Each row below holds a small network's activations on one input, seen along a few directions.
Each table varies a few parts of the input and shows all the possible inputs, shuffled.
Descriptions start from the smaller parts, as in this example, which fits no table here: one of 2 separate values, together with either a single point or one of 11 places along a line or (one of 5 places around a ring, together with one of 6 places along a line).
Shared parts are said once, and a part with two or three values counts as separate values.
In the rows, 128 means zero.

Other details of the inputs vary at random and push rows far along two fixed directions, the same in every table; ignore that.

A family of inputs:
row 1: [162  88 133  78 224  99 207 119  82 208 131 128 161]
row 2: [127 122 116 123 115 136 115 124 132 141 133 152 131]
row 3: [133 115 136 146 111 142 130 133 131 131 148 138 128]
row 4: [126 123 128 148 110 146 120 142 118 137 140 129 146]
row 5: [124 115 139 143 125 135 105 133 127 134 132 145 130]
row 6: [126 123 128 153 109 143 122 141 117 138 137 128 140]
row 7: [117 158 120 113 131 108 125 131 118  65 101  92 106]
row 8: [123 124 114 120 117 134 113 133 129 146 134 148 129]
row 9: [122 129 130 124 112 130 121 125 137 142 136 149 132]
row 10: [123 127 123 122 112 132 116 134 131 146 133 148 125]
row 11: [153  90 161 109 207 103 183 132  88 186 127 124 144]
row 12: [121 126 134 135 115 139 124 119 149 147 132 139 133]
row 13: [121 128 131 132 118 135 126 116 145 142 132 151 132]
row 14: [158 138 128  94 213  77 196 125 102 112 103  60 119]
row 15: [123 117 140 138 128 136 105 132 129 132 134 145 136]
row 16: [127 121 118 132 120 142 119 117 142 140 127 154 131]
row 17: [128 148 122 132 113 110 133 133 120  72 109  77 121]
row 18: [126 151 109 106 121  97 125 110 133  69 102  97 112]
row 19: [133 135 135 143 124 146 119 139 139 144 140 136 120]
row 20: [130 141 109 119 125 114 124 105 140  86 103 113 116]
row 21: [128 120 121 134 119 144 119 119 145 146 126 142 132]
row 22: [126 150 111 114 128 102 131 102 141  72  98  99 113]
row 23: [135 139 120 125 130 101 146 121 127  64 117  81 115]
row 24: [124 127 144 149 105 143 128 144 123 139 140 125 141]
row 25: [138 130 117 130 128 114 140 123 125  80 123  95 118]
row 26: [116 130 120 116 117 133 112 130 135 143 139 147 137]
row 27: [114 131 127 134 125 143 112 139 114 138 134 144 123]
row 28: [114 132 137 136 119 144 114 140 116 141 135 147 120]
row 29: [127 150 112 117 125 102 129 104 145  71  96  84 111]
row 30: [127 125 124 125 112 133 119 125 133 142 132 151 126]
row 31: [114 132 127 129 126 146 111 139 116 136 136 146 131]
row 32: [126 123 121 131 120 144 117 115 145 143 130 140 138]
row 33: [127 124 126 133 116 138 122 117 143 141 128 153 128]
row 34: [117 131 128 120 113 129 119 134 135 145 136 146 129]
row 35: [132 134 125 139 128 149 114 138 138 142 145 138 131]
row 36: [120 120 155 139 121 134 112 136 133 133 134 144 131]
row 37: [166 103 139 104 226 108 201 135  91 196 131 108 142]
row 38: [133 112 127 145 115 144 128 132 130 130 148 138 133]
row 39: [117 157 129 118 128 107 129 133 117  72 100  95  99]
row 40: [127 119 141 144 111 141 133 134 135 131 152 136 133]
row 41: [126 141 134 121 135  98 120 123 128  66 100  93 112]
row 42: [128 124 138 154 106 142 125 141 119 141 137 127 136]
row 43: [127 137 140 141 126 143 123 141 142 145 145 136 126]
row 44: [122 127 114 116 118 136 110 131 130 142 135 148 135]
row 45: [127 123 129 136 113 141 121 119 147 146 128 141 128]
Each input here is: one of 5 places around a ring, together with either one of 4 places along a line or one of 5 separate values.
- Changing only the place on the ring of 5 turns row 42 into row 17. The same change can be made to row 45. Which row results? => row 29
- Changing only the place on the ring of 5 turns row 22 into row 33. The same change can be made to row 23. Which row results? => row 3
- List by row number the other rows that have the place on the ring of 5 in common with row 1. => row 4, row 15, row 20, row 25, row 31, row 32, row 35, row 44
- Which other rows does row 43 become when the choice among 5 separate values takes its other values? List them by row number. => row 24, row 36, row 39, row 40
- List by row number the other rows that have the place on the ring of 5 in common with row 8. => row 2, row 5, row 6, row 16, row 21, row 27, row 37, row 38

A family of inputs:
row 46: [132 139 118 120 145 123 114 131 134  93 123 120 117]
row 47: [141 136 121 146 132 124 128 118 144 104 118 102 121]
row 48: [121 150 113 120 122 117 130 135 119 108 129 110 112]
row 49: [119 106 159 109 168 127 149 147  98 188 139 149 151]
row 50: [126 140 112 121 121 114 117 127 109 107 110 115 121]
row 51: [ 97 109 137 167  68 191  53 152 143 192 168 223 153]
row 52: [126 102 148 115 163 124 154 145  98 191 144 153 138]
row 53: [131 136 104  97 131 115 125  98 169 114 108 127 113]
row 54: [136 139 116 132 112 118 144 133 134 102 131 103 121]
row 55: [128 132 128 119 144 117 108 126 125  91 117 126 116]
row 56: [117 146  90 105 123 114 136  93 156 114 106 127 124]
row 57: [130 120 118 127 115 120 130 117 123  92 128 108 133]
row 58: [132 149 143 138 127 123 136 126 145 100 123 105 124]
row 59: [138 134 123 120 161 128 142 135 121 138 117 113 114]
row 60: [138  92 154 130 158 129 173 138 110 189 146 148 150]
row 61: [141 135 109 133 113 129 139 127 132 106 122  98 120]
row 62: [116 154 123 113 125 121 124 139 120 104 123 107 124]
row 63: [138 130 118 132 106 123 136 124 125 106 115 102 120]
row 64: [142 106 132  91 157 117 145  99 145 179 125 158 136]
row 65: [134 117 127 114 150 133 149 134  94 174 131 136 138]
row 66: [119 156 138 120 137 121 119 136 133 105 120 109 115]
row 67: [133 133 124 130 106 112 141 131 127 102 125 107 122]
row 68: [137 129 114 109 157 121 144 133 107 123 131 128 137]
row 69: [143  87 146 134 159 130 160 130 108 190 138 144 157]
row 70: [143  90 148 133 154 139 165 132 109 191 137 144 148]
row 71: [122 136 134 126 109 113 137 132 128 101 122 101 132]
row 72: [130 144 115 129 141 121 114 132 134 108 112 112 112]
row 73: [ 98 121 137 173  68 193  41 147 159 178 167 215 142]
row 74: [105  86 145 170  75 201  75 137 151 188 190 217 172]
row 75: [141 144 132 143 125 122 140 126 144 101 125 108 113]
row 76: [121 143 136 125 132 112 120 132 125 109 119 118 100]
row 77: [136  89 143 108 179 130 147 138  94 179 143 164 157]
row 78: [138 132 133 145 123 126 132 118 135 105 111 108 109]
row 79: [136 104 131  95 150 115 148 101 135 181 123 166 145]
row 80: [120 142 101 102 117 107 132  90 145 114 102 130 125]
row 81: [133 138 132 118 156 117 142 136 123 136 131 116 113]
row 82: [135 127 121 138 136 126 126 113 141  92 131 105 124]
row 83: [106 154 118 192  24 195  43 132 191  96 149 164 112]
row 84: [132 102 141 118 163 134 151 141  96 188 130 151 137]
row 85: [131 126 108 129 123 124 134 120 130  92 134 104 131]
row 86: [128 118 135 112 149 121 152 138  96 173 145 139 138]
row 87: [126 141 127 128 133 123 118 130 124 108 105 116 100]
row 88: [140  88 149 130 172 134 153 117 116 170 151 141 153]
row 89: [137 127 116 133 109 114 129 121 124 104 116 102 129]
row 90: [ 78 162 143 168  33 179  23 144 173 101 149 179 115]
row 91: [128 136 116 114 126 117 119 127 110  92 119 126 127]
row 92: [137 129 131 146 127 116 124 116 136 103 112 108 118]
row 93: [129 148 105 121 124 130 127 133 118 109 116 109 112]
row 94: [129 145 104 123 127 121 121 132 120 107 115 112 120]
row 95: [138 132 107 134 117 121 132 125 133 105 123  98 128]
row 96: [129  94 165 125 166 129 171 138 109 191 144 142 162]
row 97: [126 141 153 138 126 117 133 122 137 101 118 109 121]
row 98: [135 137 141 142 122 115 137 123 137 101 120 114 109]
row 99: [113 148 131 112 118 114 121 136 112 105 117 110 124]
row 100: [126 142 127 128 114 120 140 134 135 100 128  99 132]
- Changing only one part turns row 58 into row 71. The same change can be made to row 66. Which row results? => row 99
- What is each input in this table made of? => one of 5 places around a ring, together with either a single point or (one of 2 separate values, together with one of 5 places along a line)
- List by row number the other rows that have the place on the ring of 5 in common with row 56. => row 48, row 54, row 61, row 62, row 68, row 85, row 93, row 94, row 95, row 100
- Which other rows does row 76 become when the place on the ring of 5 takes its other values? List them by row number. => row 48, row 52, row 81, row 86

A family of inputs:
row 101: [123 120 125 119 131 129 124 118 121 153 125 151 141]
row 102: [131 132 116 120 136 136 125 129 135 153 142 145 132]
row 103: [141 132 124 128 136 109 144 120 127 104 110  88 122]
row 104: [131 113 130 132 129 139 132 130 123 139 146 135 152]
row 105: [125 123 118 119 146 142 122 128 126 155 128 145 135]
row 106: [121 131 145 131 130 140 135 137 123 153 139 134 133]
row 107: [101 162 115 172  33 163  67 128 178  73 135 141 114]
row 108: [133 111 127 139 130 139 135 129 125 144 146 137 136]
row 109: [146 128 120 128 135 111 146 121 122  98 108  96 114]
row 110: [124 124 142 136 132 132 125 143 123 154 135 133 135]
row 111: [131 121 140 135 132 136 127 143 116 149 134 142 128]
row 112: [134 142 112 102 132 100 143 116 132  98 110 102 112]
row 113: [121 115 127 115 119 127 131 121 130 150 130 151 137]
row 114: [129 139 127 123 141 106 136 133 110  91 113 100 106]
row 115: [127 139 130 117 140 106 133 136 110  87 114  98 122]
row 116: [131 116 150 132 147 132 124 116 149 146 132 150 130]
- What is each input in this table made of? => either a single point or one of 5 places around a ring or (one of 2 separate values, together with one of 5 places along a line)
- Start at row 115 and move only the place on the line of 5, one step at a time. The first step leads to row 114. Which rows follow, in order? => row 111, row 110, row 106
